A small network was shown many inputs. Here are its activations along a few directions, one row for each input.
Each table varies a few parts of the input and shows all the possible inputs, shuffled.
A made-up example of a description, with smaller parts first: one of 4 places along a line, together with either a single point or one of 9 places around a ring or (one of 2 separate values, together with one of 8 places around a ring).
Shared parts are said once, and a part with two or three values counts as separate values.
(in the rows, 128 means zero)

Other details of the inputs shift rows strongly along three fixed directions, in all tables alike. That doesn't count.

Rows:
R1: [116 185 193 101 196 121 122  45 161 144  86 200]
R2: [172 115  34  78 208 130 142 119 104 185 175 131]
R3: [147  71  29 159  76  97 127 203  62  95 171  46]
R4: [ 92 156 170 187  43 137  90 101 228 136 111 161]
R5: [117 150  75 139  25  97 135  96 150 176 191  97]
R6: [133 116  55  69 181 103 126  87  64 192 145 124]
R7: [174 140  43  80 188 119 143  72 152 195 180 167]
R8: [133 124  21 164  51 121 117 153 181 175 168 129]
R9: [113 152 211 157  87 143 146 122 154  83 106 133]
R10: [159 132  54  62 181 122 150 102 132 203 180 156]
R11: [108 195 182 162  43  98 124 119 211 116 139 168]
R12: [160 110  72  77 178 127 145  86  62 207 162 107]
R13: [152  90 154 117 204 163 144 110  86 173  73 146]
R14: [140 142 167  92 200 139 120  44 158 155 125 175]
R15: [120 149 198 165 105 145 132 137 135  83 102 107]
R16: [119 115 186 172  94 137 122 236  95  34  94  85]
R17: [138 156  69 144  58  98 131  56 162 177 186 118]
R18: [ 85 101 151 161  75 125 126 199  90  32  92  80]
R19: [132  74 172  98 241 149 137 162  32  61  48 109]
R20: [110 149  76 125  58 101 112  56 185 178 203 136]
R21: [128  49 128 107 228 154 129 171  28 125  40 119]
R22: [120 134 146 160  85 153 125 226 144  52 123  96]
R23: [126 115 165 144 126 161 145 214 136  40 109 118]
R24: [157 103 193 112 242 149 140 173  63  86  75 133]
R25: [ 93 192 198 168  66 128  95  83 228 105 133 154]
R26: [ 97 176 213 146  90 142 100 105 196 103 120 149]
R27: [ 96  90  41 129  56  92 122 177  67 118 156  51]
R28: [120 152 215  84 192 148 126  70 161 148 108 180]
R29: [146 156 209 104 198 130 149  94 146 125  99 204]
R30: [138  52  23 177  66 111 119 222  66 136 141  63]
Description of these inputs: one of 5 separate values, together with either a single point or one of 5 places around a ring.
Q: The inputs of R12 and R22 match in every part but the choice among 5 separate values. If R13 is changed in the same way as R12 into R22, which row does it become?
A: R8
Q: Change only the choice among 5 separate values in R15. List by row number the other rows that result.
A: R1, R2, R24, R25
Q: A walk changes only the place on the ring of 5. It starts at R20 and steps to R28. List the rest of the walk in order.
A: R26, R25, R14

Rows:
R31: [183  53  65  85 237 157 143 174  56 190 125 132]
R32: [ 98 128 103 155  26 114 115 109 156 122 174  92]
R33: [129 155 231 113 178 133 148  84 128 110  79 183]
R34: [155  96  68  97 168  94 143  94  61 174 155 103]
R35: [125 157 232 108 181 143 123  52 175 127  97 172]
R36: [125 148 147 167  62 146 128 205 160  68 141 100]
R37: [ 86 126 132 162  48 118 122 214 134  36 120  79]
R38: [134  87 101 108 182 131 121 192  54  81 116  86]
R39: [138  86 130  72 226 161 133 118  44 150 121  98]
R40: [118 142 114 129  93 118 107  77 152 155 165 110]
R41: [117 107  21 141  74  94 100 148 131 172 159 124]
R42: [ 93 126 153 174  33 115 136 193 110  58 115  69]
R43: [100 103 207 132 123 164 128 175 107  56  84  81]
R44: [108 142 150 127 131 130 120 166 125  77 110 124]
R45: [135 149  35 186  25 116 125 131 199 165 181 128]
R46: [118 121 205 155 133 139 130 181  78  51  79  97]
R47: [146 125 142  87 219 120 129 103 115 123 113 159]
R48: [108 132  48 166  39 117 107  75 169 187 165 113]
R49: [112 156 145 134  96 125 100  47 203 204 129 183]
R50: [153 208 165 122 141 128 130  63 227 164 154 204]
R51: [182  81   4  95 157 111 144 137  84 182 208  87]
R52: [112 121 147 159 136 144 119 171 134  76  67 141]
R53: [123 129 164 151  94 152 148 207 149  64 129 104]
R54: [127 184 136 147 113 110 128  33 183 195 110 199]
R55: [133 143  63 104 117  96 135  85  91 192 171 118]
R56: [156 173 231 104 192 159 154  95 192 113 101 212]
R57: [127 124 153 135 141 121 125 114 115 167  90 161]
R58: [145  79  90  69 219 127 144 139  55 124 126 125]
Q: Describe the family of inputs behind these rows.
A: one of 4 places along a line, together with either one of 2 separate values or one of 5 places around a ring
Q: List by row number the other rows that have the place on the line of 4 in common with R42.
A: R33, R34, R46, R54, R55, R57
